These are the activations of a small network on made-up records, seen along a few directions, one row for each record.
Each row is followed by the record's values for the fields BIGE, SITAK, DOTEL, SEGOB, REMIZ.
A field that a record lacks is written none.
The largest differences between rows may come from other fields.
Strong random noise was added to every row along 6 fixed directions; ignore it. To show where, here is one row again and again, with new noise each time:
[-127   86    9 -397 -256  -29 -472  121   16   70  380  143 -375 -579
 -201 -274 -193  249  493  -10 -357]
[ -88 -201   12   56 -280 -144    5  106  265 -308 -169  164   45 -331
   42  -53  243   55   88 -258 -293]
[ 371  516  -26 -194 -263 -179 -448   -7  -89  511  310   25 -624  379
 -151  -20 -225  227  400  -65 -357]
[ 280  330   61  -23  -31 -134 -104    2 -106  140  -66  102 -181  311
  123  251   10 -163  -36 -269   70]
[ 411 -108  -40   93 -260 -420 -261  262   16   65  137  129 -118  322
  -37   86  141 -171  -55  190  183]
[ -72  282  123 -563   64  -61 -434  125 -257 -392  186  198  102 -451
   81  174 -119 -383  -19 -400  238]
[ 215  375   63 -156  -18  -64 -268   25 -193  341  198   95 -376  157
   26  114 -152  -88  138   -6  131]
[ 480   56  -22  210 -264 -453   18   99  151 -299 -387  115  171  589
  153  360  351 -220 -276 -563 -152]

[ 377   37  -75 -365  -87 -177 -351  253 -164   69  272   23 -102   69
 -193   71 -162  151   80 -305 -266] -> BIGE=none SITAK=kef DOTEL=busav SEGOB=none REMIZ=none
[ 240   55 -198 -365  161 -266 -369   45 -229 -265  123  -96  228  161
 -215  135 -251  -67 -164 -112  182] -> BIGE=nodo SITAK=nibu DOTEL=lopuz SEGOB=nozok REMIZ=rad
[-225  -61   95  105   77  -22   47  101  142 -545  -89  102  113 -157
  207  103  347 -265 -161  155  360] -> BIGE=nodo SITAK=nibu DOTEL=lopuz SEGOB=nozok REMIZ=neb
[ 515  370  -37   37   10 -243 -118  -31 -139  366 -115   29 -182  870
   64  239   81 -133 -109   37  133] -> BIGE=none SITAK=nibu DOTEL=lolu SEGOB=nozok REMIZ=neb
[ 382 -491 -142  335   23  -58  248  112   73  328 -271 -232   -4  155
  -83  125  148  273 -219  -48  -44] -> BIGE=none SITAK=kef DOTEL=lopuz SEGOB=nozok REMIZ=rad
[ 228   72 -107 -114  -62 -277 -147  -28  -87  -49 -271  -73  243  349
   30  158 -129 -104 -275 -411  -30] -> BIGE=none SITAK=giman DOTEL=lolu SEGOB=nozok REMIZ=neb
[  85  142   25 -210   30 -200 -390 -230 -201  302  450   75 -266  572
   10  -71 -411 -100   83  643  227] -> BIGE=did SITAK=giman DOTEL=lopuz SEGOB=nozok REMIZ=neb
[  12 -129 -136   35 -269 -341 -210  162  108 -621  362 -160  381  264
  164 -185  333 -258 -299  511  439] -> BIGE=did SITAK=nibu DOTEL=busav SEGOB=none REMIZ=none
[-210 -799   46  565  117   80  269  350  118  -17 -437  283  179 -582
   77   -2  125  -55 -213  216  275] -> BIGE=nodo SITAK=giman DOTEL=lolu SEGOB=nozok REMIZ=neb
[ 254    1   34  144 -137 -162   26    3  101   89 -157  161 -198   59
 -148   18  140  106  217 -337 -519] -> BIGE=beni SITAK=giman DOTEL=lolu SEGOB=nozok REMIZ=rad
[ 121  432  122  -60   93   23   27 -285 -102   99   66  -51   34  330
  122  140 -179  -40    0 -144    5] -> BIGE=did SITAK=giman DOTEL=lolu SEGOB=nozok REMIZ=rad
[ 421  139  -41  162  298 -282   -6  103 -341  231   39  -57  201  653
  275  421    9 -492 -435  383  865] -> BIGE=none SITAK=nibu DOTEL=lolu SEGOB=nozok REMIZ=rad
[ -28 -117  167 -215  313  -31   -3  -62 -259   49 -130  263  -44  -93
  102  111 -158 -247  -59  -62  323] -> BIGE=none SITAK=giman DOTEL=lopuz SEGOB=nozok REMIZ=neb
[ -58 -146  -94 -221  282  215  -58   63 -185    9   51   99   69 -701
  -31  -16 -199  223  179 -223   50] -> BIGE=beni SITAK=nibu DOTEL=lolu SEGOB=nozok REMIZ=rad
[ 158 -263   23 -124  221 -208   76   31 -220 -436 -438   81  493 -100
  138  409  -14 -276 -431 -712  152] -> BIGE=none SITAK=giman DOTEL=lopuz SEGOB=nozok REMIZ=rad
[  15  -41  -38 -119  -99  -79 -107    3  -55  154  117   42 -115 -189
  -84 -101 -174   97  212   45 -182] -> BIGE=none SITAK=giman DOTEL=lolu SEGOB=nozok REMIZ=rad
[ -63 -132   80 -211  180  230 -103  121 -203 -157  135  289   10 -362
   62  122 -123 -422 -191  367  566] -> BIGE=beni SITAK=giman DOTEL=lolu SEGOB=nozok REMIZ=neb
[  12  219   43   23  116  224  336  -58   56   75 -267   -3  -68  -63
  125  210   94  152  -25 -656 -243] -> BIGE=none SITAK=kef DOTEL=busav SEGOB=none REMIZ=none
[-259  358   53  123   34  118  240  -20  102 -155   79 -204  115  198
  304  222  262 -339 -299   58  470] -> BIGE=none SITAK=nul DOTEL=busav SEGOB=none REMIZ=none
[ 521 -336   39  -75  -44 -436 -222  364 -172  -11  148  167   49  218
  -95  122  -92 -330 -115  112  342] -> BIGE=none SITAK=giman DOTEL=lolu SEGOB=nozok REMIZ=rad
[-115 -240  -12   74  482  264  338 -108 -309  370 -402    4  249 -386
  157  182 -370  -12 -272 -260  350] -> BIGE=none SITAK=giman DOTEL=lolu SEGOB=nozok REMIZ=rad
[-271    4   30  182  476  435  513 -282  -73  329 -462  -54  109 -333
  144   75  -96   90 -133  -33   10] -> BIGE=beni SITAK=nibu DOTEL=lolu SEGOB=nozok REMIZ=rad
[ -60 -147   23 -132 -117  -37  -84   60 -101 -312   97  161   17 -154
   -6 -153   57  -30  106  -75 -181] -> BIGE=beni SITAK=giman DOTEL=busav SEGOB=none REMIZ=none
[ 105    3 -259 -294  -83  -72 -328  176  -36 -581  318 -209  322 -237
 -203  219  158  -84 -222 -128  304] -> BIGE=nodo SITAK=kef DOTEL=lopuz SEGOB=nozok REMIZ=rad
[-139  -55   -9  -46 -339 -226 -391  -83   22 -195  264   17   77  249
  -66 -360    5 -113  201  430  -63] -> BIGE=did SITAK=giman DOTEL=lolu SEGOB=nozok REMIZ=neb
[ 330 -173  116  161  145 -151  -33   53  -28   15 -304  199 -179  180
   75  150  -38  -31 -117 -399 -165] -> BIGE=did SITAK=giman DOTEL=lopuz SEGOB=nozok REMIZ=neb
[ 132 -102  248 -204  157  -66    3  140  -45 -484 -253  254  453   39
   51  333  164 -365 -239 -563  215] -> BIGE=nodo SITAK=kef DOTEL=lolu SEGOB=nozok REMIZ=neb
[  88  300   45 -152  297   74  -85   20 -417  584  295  -32 -301  222
   92    8 -272  -69   10  473  501] -> BIGE=none SITAK=nibu DOTEL=busav SEGOB=none REMIZ=none
[ -50  217   51 -526   84 -179 -337 -282 -146   16  324   50 -177  -16
 -204 -150 -426   48  291 -106 -238] -> BIGE=did SITAK=giman DOTEL=lopuz SEGOB=nozok REMIZ=rad
[-288  -24  140   92   65   -1  205 -222  210  -24 -316  116 -118   67
  234  -38   62  224  192  -89 -274] -> BIGE=none SITAK=nibu DOTEL=lopuz SEGOB=nozok REMIZ=neb
[  60 -237  -45   33  -92  -25  -42  129  -18 -367  -36  136  252 -177
   77  103   69 -136 -150  -88  256] -> BIGE=beni SITAK=giman DOTEL=lolu SEGOB=nozok REMIZ=neb
[  19 -552   20  -97  -49 -421 -374  219   26 -122  109  338    8 -260
 -237 -202   12  -88   64  160  -67] -> BIGE=did SITAK=giman DOTEL=lopuz SEGOB=nozok REMIZ=neb
[ 132   11  -81 -120   49  -98 -188  104   -5 -183   51  -63  110  -72
 -182  298    1   68 -124 -338 -242] -> BIGE=nodo SITAK=kef DOTEL=lopuz SEGOB=nozok REMIZ=rad
[  58  -49  221  -92  551  230  -48  209 -395  306   53  270 -298 -597
 -103  280 -304 -150  -34 -131  559] -> BIGE=nodo SITAK=giman DOTEL=lopuz SEGOB=nozok REMIZ=rad
[-132  143  105   62 -228 -306 -110   -8  115 -193  324   77  -75  379
   33 -173  258 -356   -2  561   69] -> BIGE=did SITAK=giman DOTEL=busav SEGOB=none REMIZ=none
[ 537  443   73  -94  -94  -92 -206  101 -238   51  -48   64 -299  546
   11  276   -1 -147   18 -359  -52] -> BIGE=nodo SITAK=giman DOTEL=lolu SEGOB=nuf REMIZ=neb
[ 484  226 -462 -497 -335 -191 -687  126   87 -144  427 -306  147   20
 -495   61 -302  520   97 -653 -718] -> BIGE=beni SITAK=nul DOTEL=lolu SEGOB=nozok REMIZ=rad
[  39  342  -77 -383  293  132 -314   42 -252 -142  246 -140 -100 -373
   13  196 -158 -123 -121 -203  303] -> BIGE=beni SITAK=nibu DOTEL=lopuz SEGOB=nozok REMIZ=rad
[ -94 -128    2  248 -112   18  277 -180  157  -49 -413  137  -86   87
   41 -163   44   81  268 -319 -633] -> BIGE=beni SITAK=giman DOTEL=lolu SEGOB=nozok REMIZ=rad
[ 224 -154  121  157   35 -146  -32  429  -95   22   49  148 -155  -54
  -44   42  174  -31  -52  192  174] -> BIGE=nodo SITAK=nibu DOTEL=busav SEGOB=none REMIZ=none
[-317  472  256 -240   -2  123 -159 -209  -80 -525 -162   64  -96    4
  174  103  119 -224  104 -411 -155] -> BIGE=nodo SITAK=giman DOTEL=lopuz SEGOB=nozok REMIZ=neb
[ 577 -266 -273  277  -69 -253   33  209  179   62   18 -202  183  253
  -91   67  151  121 -357  286  273] -> BIGE=did SITAK=nibu DOTEL=lolu SEGOB=nozok REMIZ=rad
[-308 -486 -170  -69 -285 -197 -101 -226  141 -557  -91   12  647   74
   55 -354   11  -77 -143  212  -76] -> BIGE=did SITAK=giman DOTEL=lolu SEGOB=nozok REMIZ=neb
[-651  272   78 -314   -8  329 -134 -133  121 -170  213  -37   37 -581
  153  -65  -93   93  273 -113 -114] -> BIGE=none SITAK=nul DOTEL=lolu SEGOB=nozok REMIZ=neb
[-109  134   -2  275  -63  205  367 -209  255 -116  -44 -128  -23   86
  214  -38  210 -189 -189  319  251] -> BIGE=did SITAK=giman DOTEL=lolu SEGOB=nuf REMIZ=rad
[-284  -77   19  196 -158  -14  268  -65  422 -300 -286  -58  281   62
  230   51  212  113   15 -296 -305] -> BIGE=none SITAK=nul DOTEL=lolu SEGOB=nozok REMIZ=neb

Which values does each new row have?
[ 199  209  -42    3 -142 -114  -51   46  311 -205 -234   41  -57  -25
 -120 -103   75  465   84 -824 -878] -> BIGE=did SITAK=nibu DOTEL=busav SEGOB=none REMIZ=none
[  31 -288  -96 -260  291 -111  -58   11 -356  -49   28  235  215  -48
  -36  -80 -290 -291 -238   72  355] -> BIGE=did SITAK=giman DOTEL=busav SEGOB=none REMIZ=none
[-352  -53   72   53   -9  171  238 -199  214   56 -269  -33  104  114
  164  -88  -39  100  121 -164 -217] -> BIGE=none SITAK=nul DOTEL=lolu SEGOB=nozok REMIZ=neb
[-356  264  217  -42  137  256  317 -230   21 -315 -489  232   97 -344
  370  221  156 -211   -2 -583 -166] -> BIGE=none SITAK=giman DOTEL=lolu SEGOB=nozok REMIZ=neb
[ 295   61  -28 -181  -49 -292 -249   53  -64 -192   25  332   -3  335
  -85  147  -34 -256   22 -114   65] -> BIGE=beni SITAK=giman DOTEL=lolu SEGOB=nozok REMIZ=neb
[-364 -119   91  -60   67   79 -141  -83  -75    8  337  -54 -141 -518
  -37 -248   16  -91  104  417  336] -> BIGE=did SITAK=giman DOTEL=lopuz SEGOB=nozok REMIZ=rad
[ 379 -149  -90   82 -202 -416 -278  367  153 -252  172   73  -13  175
 -158 -139  217   30  -71   17 -111] -> BIGE=did SITAK=nibu DOTEL=busav SEGOB=none REMIZ=none
[ -45 -367  -77 -677  145  -47 -493  217 -270 -361  389  -22  165 -563
 -302 -118 -430   43  124  -37   -7] -> BIGE=nodo SITAK=kef DOTEL=lopuz SEGOB=nozok REMIZ=rad
[ 779 -464 -126  134 -126 -627 -259  409   33  212   -1  261 -104  419
 -385 -146   65  234  -19  -80 -381] -> BIGE=did SITAK=nibu DOTEL=busav SEGOB=none REMIZ=none
[  29  322  -31 -230 -136  206 -290  -87   40   57  413 -346   37 -227
 -159  -64  -82  331  142  -21 -212] -> BIGE=did SITAK=kef DOTEL=lolu SEGOB=nozok REMIZ=rad
[ 226 -102   10 -340   41 -167 -320  349 -191  173  330  180 -260 -228
 -182 -144 -189  121  205  179  -23] -> BIGE=none SITAK=nibu DOTEL=busav SEGOB=none REMIZ=none
[-215   66  212 -395 -101  -81 -454  -72   -8  259  449  239 -428  -54
 -268 -560 -419   34  606  633 -288] -> BIGE=did SITAK=giman DOTEL=lolu SEGOB=nozok REMIZ=neb
[   1  159  107 -220  232  228 -119  301 -324   67  241  103 -295 -374
  -13  104  -97 -147  135 -119  243] -> BIGE=nodo SITAK=kef DOTEL=busav SEGOB=none REMIZ=none
[-178 -433   12  -87  -28  -59 -113   55   85   28   75   51  -64 -209
  -45 -171   27  114  121  278   26] -> BIGE=none SITAK=kef DOTEL=lopuz SEGOB=nozok REMIZ=neb
[  76  -52  -44  316 -250 -270   96   64  262  -44 -245   23   27  529
 -108  102  333  -63  -12   87 -328] -> BIGE=nodo SITAK=kef DOTEL=lolu SEGOB=nozok REMIZ=neb
[ 258  -80  -39 -187  344 -109  -48  123 -412  355  -40  120   20  124
  -14   87 -238  -90 -154   20  359] -> BIGE=none SITAK=nibu DOTEL=busav SEGOB=none REMIZ=none
[-254  -52  -99  298 -152  258  229  -48  211 -134  -84 -138  155  -53
  123   69  312  145  -31  177   46] -> BIGE=nodo SITAK=kef DOTEL=lolu SEGOB=nozok REMIZ=neb
[ -30 -706  -46 -433  414    8  -98  106 -485 -158  111  341  490 -548
 -129 -135 -342 -256 -309  176  571] -> BIGE=did SITAK=giman DOTEL=busav SEGOB=none REMIZ=none
[ 120  258  -20 -140  182  101 -220  103 -293  417  288  -65 -260   50
 -247    5 -191  -74  215   97  280] -> BIGE=nodo SITAK=kef DOTEL=lolu SEGOB=nozok REMIZ=rad
[ 395  -61  -34  185  -26 -220  -22   88 -187  -42 -119   50  148  345
   29  210  120 -276 -153 -178  206] -> BIGE=beni SITAK=giman DOTEL=lolu SEGOB=nozok REMIZ=rad
[ 115  243 -130 -131 -134 -209 -418  107 -135  241  462 -197 -134  260
 -204  -83 -123  -10   99  687  159] -> BIGE=nodo SITAK=nibu DOTEL=lolu SEGOB=nozok REMIZ=rad
[ 396  517  -43 -100   -6 -190 -321 -122 -134  127 -149  -85 -122  809
  -40   72 -259 -188 -151 -406  -92] -> BIGE=did SITAK=giman DOTEL=lolu SEGOB=nozok REMIZ=neb
[-248 -461   -5 -108 -139 -228  -42   -3  146 -376  162  108  320 -211
  -15 -284  -44 -221   23  364   46] -> BIGE=did SITAK=giman DOTEL=lolu SEGOB=nozok REMIZ=rad
